Each row below holds a small network's activations on one input, seen along a few directions.
In each table, some parts of the input vary, and every possible input appears once, in random order.
Descriptions start from the smaller parts, as in this example, which fits no table here: line(4) and (point or (values(2) and ring(5)) or line(11)).
Shared parts are said once, and a part with two or three values counts as separate values.
In the rows, zero is written as 128.

Other details of the inputs vary at random and push rows far along two fixed directions, the same in every table; ignore that.

Table:
x1: [125  75 145 102 123 120 113 118 145 155 128 122]
x2: [ 46 165  63 139 140 119 140 152 122  84 127 202]
x3: [129  76 149 102 122 122 116 124 148 158 133 124]
x4: [140 167 135 159 118 124 146 129  94 108 120 133]
x5: [127  72 143 110 127 118 110 118 154 150 138 116]
x6: [130  73 143 107 127 117 111 117 153 149 139 112]
x7: [156 106 145 128 126 126 130 116 119 144 119 109]
x8: [137 162 134 163 117 136 141 125  95  97 126 127]
x9: [136 157 130 158 118 131 150 124  86 107 119 137]
x10: [210 139 110 137 159 147 152 124 106 131  97  80]
x11: [126  91 149 105 120 131 104 121 162 156 144 113]
x12: [130  77 145 102 126 112 115 119 148 157 131 118]
x13: [140 154 129 166 121 134 147 123  92 102 127 129]
x14: [216 161 122 138 154 157 151 133 107 135 102  66]
x15: [ 46 119  71 107 147 112 117 144 153 112 129 192]
x16: [141 163 134 165 119 129 142 127  98 100 128 126]
x17: [230 177 122 147 157 160 159 129  96 126  97  66]
x18: [150 101 142 132 126 132 125 114 123 134 127 105]
x19: [142 157 128 164 121 128 148 123  93 102 131 126]
x20: [138 177 133 158 116 134 142 123  96 116 122 129]
x21: [125  91 153 101 123 124 107 125 162 152 147 111]
x22: [157 112 152 132 122 134 123 123 128 134 131 102]
x23: [137 179 132 155 117 128 144 124  97 115 125 127]
x24: [138 152 126 167 124 130 144 117  92 102 123 127]
x25: [129  79 148  99 122 116 117 125 150 157 136 122]
x26: [131 131 132 142 123 118 136 120 109 125 122 132]
x27: [137 154 128 165 119 137 146 122  90 100 127 130]
x28: [126  94 156  98 121 121 111 127 158 161 137 118]
x29: [126  93 157  98 121 126 110 126 155 160 136 118]
x30: [132 140 140 136 118 119 133 129 115 123 127 130]
x31: [158 114 151 129 123 128 124 124 130 134 134 100]
x32: [ 42 136  82 100 143 119 111 151 163 115 136 190]
x33: [168 116 107 114 154 141 135 134 131 139 113 106]
x34: [136  92 114  90 149 131 115 143 165 151 121 115]
x35: [136 173 136 162 120 133 141 126 101 104 132 125]
x36: [130  77 149 101 122 118 117 125 151 158 134 123]
x37: [127  94 156  95 122 120 110 127 158 160 139 115]
x38: [ 16 130  71 102 139 109 109 156 164 103 138 215]
x39: [122  93 151  97 117 128 107 122 157 163 136 120]
x40: [148 160  88 147 152 136 151 134 101 107 104 124]
x41: [139 146 101 125 148 135 137 141 129 116 113 131]
x42: [129 148 134 141 119 129 127 122 123 123 139 121]
x43: [135 173 130 162 116 141 138 120  99 106 130 124]
x44: [128  82 155  99 120 121 109 128 154 157 132 121]
x45: [137 103 110  87 150 137 110 135 169 159 125 114]
x46: [124  92 157  96 120 128 110 125 154 159 135 118]
x47: [ 46 187  65 139 137 124 133 150 128  89 129 195]
x48: [130 147 136 144 119 131 128 122 124 124 137 123]
x49: [ 38 137  77 102 140 118 112 147 169 116 137 195]
x50: [130 151 138 138 117 126 131 124 119 132 129 129]
x51: [158 106 146 133 125 130 130 120 126 137 133 105]
x52: [137 173 136 162 118 141 141 123  96 102 129 123]
x53: [ 31 160  61 132 140 115 135 151 132  82 130 217]
x54: [138 166 136 158 116 131 145 127  90 106 117 132]
x55: [125  90 155 105 122 130 106 124 159 151 144 113]
Each input here is: line(5) and (values(3) or (values(2) and line(4))).
Changing only the line(5) part turns x40 into x34. The same change can be made to x10. Which row results? -> x41
Changing only the line(5) part turns x52 into x43. The same change can be made to x35. Which row results? -> x48
Which other rows does x19 become when the values(2) part takes its other values? List them by row number. -> x25
Which other rows does x45 become when the values(3) part takes its other values? List them by row number. -> x47, x49
Which other rows does x20 become when the line(5) part takes its other values? List them by row number. -> x3, x7, x29, x44

Table:
x56: [130 183  97 158 141 135 148 133 100  95 118 136]
x57: [192 141 165 149 114 141 140 114 102 137 127  78]
x58: [151 185 105 157 140 139 151 135  94 100 110 127]
x59: [119 165 101 142 138 133 138 138 116 105 121 141]
x60: [101 162 139 153 108 122 131 121 107 109 137 148]
x61: [190 125 141 146 132 142 143 118 106 130 120  88]
x62: [156 114 164 126 113 131 123 120 129 145 137  99]
x63: [ 78  96 107  91 138 118 103 139 174 141 139 153]
x64: [ 67  95 144 105 106 112 100 126 162 142 156 156]
x65: [ 87 157 111 156 119 121 137 127 102  94 129 165]
x66: [ 85 136  97 120 138 122 120 138 145 119 130 157]
x67: [134 121 154 131 112 126 122 118 129 140 140 114]
x68: [ 74 114 142 120 107 115 112 127 148 129 149 158]
x69: [124 177 117 173 120 131 152 124  81  88 118 144]
x70: [ 98 124 107 108 138 127 125 143 146 128 127 154]
x71: [ 79 119 121 125 121 114 121 127 132 120 133 162]
x72: [217 125 153 149 131 147 143 110  96 141 109  63]
x73: [ 66  94 144 106 109 111 101 125 165 143 153 157]
x74: [122 209 134 187 108 130 154 125  67  81 125 147]
x75: [119 115 115 104 140 131 124 138 147 140 125 134]
x76: [ 81 125 143 126 109 115 112 123 139 129 145 154]
x77: [155 113 163 127 114 130 123 115 131 146 134 100]
x78: [129 137 152 140 113 127 129 123 120 125 136 126]
x79: [ 89 158 106 160 122 121 139 128 104  90 134 168]
x80: [169  85 148 111 132 123 123 118 140 161 126  92]
x81: [113 145 118 152 125 127 139 133 109 100 130 151]
x82: [ 88 157 114 155 119 122 137 132 102  92 128 166]
x83: [164 115 124 110 144 140 131 128 136 150 118 102]
x84: [149 182 105 155 137 141 153 138  94 103 109 130]
x85: [125 140 125 143 124 119 140 127 110 117 127 138]
x86: [143 140 115 125 141 134 133 137 128 126 117 125]
x87: [ 97 124 106 109 137 125 119 137 150 128 129 151]
x88: [ 91 120 106 107 138 123 115 142 154 126 132 152]
x89: [ 92 105 110  97 141 124 112 141 164 132 136 146]
x90: [141 192  97 163 137 139 154 133  89  99 110 135]
x91: [164  88 174 108 117 131 111 113 145 165 135  86]
x92: [147 122 121 115 145 135 127 137 140 131 123 112]
x93: [116 165  99 141 136 131 137 134 117 107 119 146]
x94: [198 150 126 140 147 148 144 125 110 129 112  77]
x95: [157 101 146 122 128 128 126 117 127 148 121 101]
x96: [ 90  96 154 106 110 117 105 124 156 144 147 142]
x97: [134 209  92 173 135 138 161 134  78  86 110 145]
x98: [145 124 118 117 144 134 127 131 139 133 125 111]
x99: [ 87  91 152 105 110 116 104 130 163 143 149 147]
x100: [183  81 155 107 132 127 125 121 139 162 124  85]
x101: [180  81 159 107 131 132 122 119 137 161 121  83]
x102: [ 92 121 107 108 138 123 116 144 154 124 130 153]
x103: [170  80 156 106 130 128 119 116 141 162 123  88]
x104: [219 134 155 149 131 144 150 113  91 138 106  66]
x105: [ 95  91 113  89 141 124 108 138 173 143 137 140]
x106: [118 162  98 140 137 132 138 135 116 114 119 145]
x107: [ 71  82 131  98 122 109 106 134 161 137 139 163]
x108: [166  92 170 113 117 131 113 114 145 163 136  87]
x109: [175  94 132  99 146 138 117 125 155 165 119  87]
x110: [134 209  93 173 135 140 162 136  78  85 110 145]
x111: [176  93 134  96 144 140 121 132 151 164 118  89]
x112: [191 129 143 142 132 130 144 117 105 137 116  89]
x113: [ 89 138 100 117 137 127 130 140 138 121 129 161]
x114: [179  79 156 105 132 125 124 124 143 162 124  87]
x115: [105 161 143 153 109 123 132 129 107 106 135 150]
x116: [108 147 122 150 121 126 137 131 106 102 126 150]
x117: [128 188 138 174 108 129 148 128  84  94 131 139]
x118: [193 143 125 133 144 144 139 124 117 138 110  86]
x119: [ 86 105 117 124 124 118 118 127 142 123 142 157]
x120: [150  95 144 120 126 131 121 117 133 145 127 104]
x121: [200 131 144 151 133 143 147 119  98 126 117  82]
x122: [ 82 130  98 115 138 122 117 140 149 119 132 159]
x123: [ 98  84 130 101 125 109 112 126 156 146 139 144]
x124: [106 113 150 121 109 120 115 122 141 138 146 133]
x125: [ 73 100 116 118 122 114 116 129 148 121 145 167]
x126: [106  99 113  92 139 127 114 134 162 149 131 139]
x127: [ 90 116 104 105 139 124 119 137 153 136 132 155]
Changing only one part turns x77 into x108. The same change can be made to x93. Which row results? -> x118
What is each input in this table made of? -> line(6) and (values(3) or line(4) or line(5))
A walk changes only the line(6) part. It starts at x119 and steps to x79. List the rest of the walk in order. -> x125, x61, x121, x81
Which other rows does x124 become when the values(3) part takes its other values? List them by row number. -> x77, x91
Which other rows does x83 become when the line(6) part takes its other values? List them by row number. -> x70, x75, x113, x126, x127
A walk changes only the line(4) part. It starts at x80 and steps to x95. List the rest of the walk in order. -> x72, x119
Which other rows does x67 become when the values(3) part takes its other values? List them by row number. -> x73, x76
Which other rows does x69 become when the line(4) part takes its other values? List them by row number. -> x61, x85, x104

Table:
x128: [137  63 145 108 124 147 102 121 160 151 136 110]
x129: [148  85  91  67 169 147 135 149 174 179 114 121]
x130: [ 75 134  98 143 122  96 137 120 105 116 121 170]
x131: [144  60 149 110 123 128 109 134 168 140 154 111]
x132: [ 83 127 125 140 129  96 141 142 110  94 127 181]
x133: [ 74 177 115 132 110 104 124 116 125 128 134 173]
x134: [174 204 153 170 110 130 160 145  81 109 119 115]
x135: [146  92  97  73 174 135  94 149 192 146 114  94]
x136: [ 78 153 128 140 112 118 127 139 128  86 161 159]
x137: [ 69 154 127 139 118 138 122 126 122  97 142 161]
x138: [228 131 184 116 117 155 129 120 113 173 104  57]
x139: [136  58 152  93 131 123 117 121 141 157 108 118]
x140: [232 200 120 216 134 155 172  93  49 103 107  67]
x141: [ 68 156 109 147 121 119 124 117 125 114 152 153]
What is each input in this table made of? -> values(2) or (values(3) and line(4))
Which other rows does x137 become when the values(3) part takes its other values? List them by row number. -> x136, x141
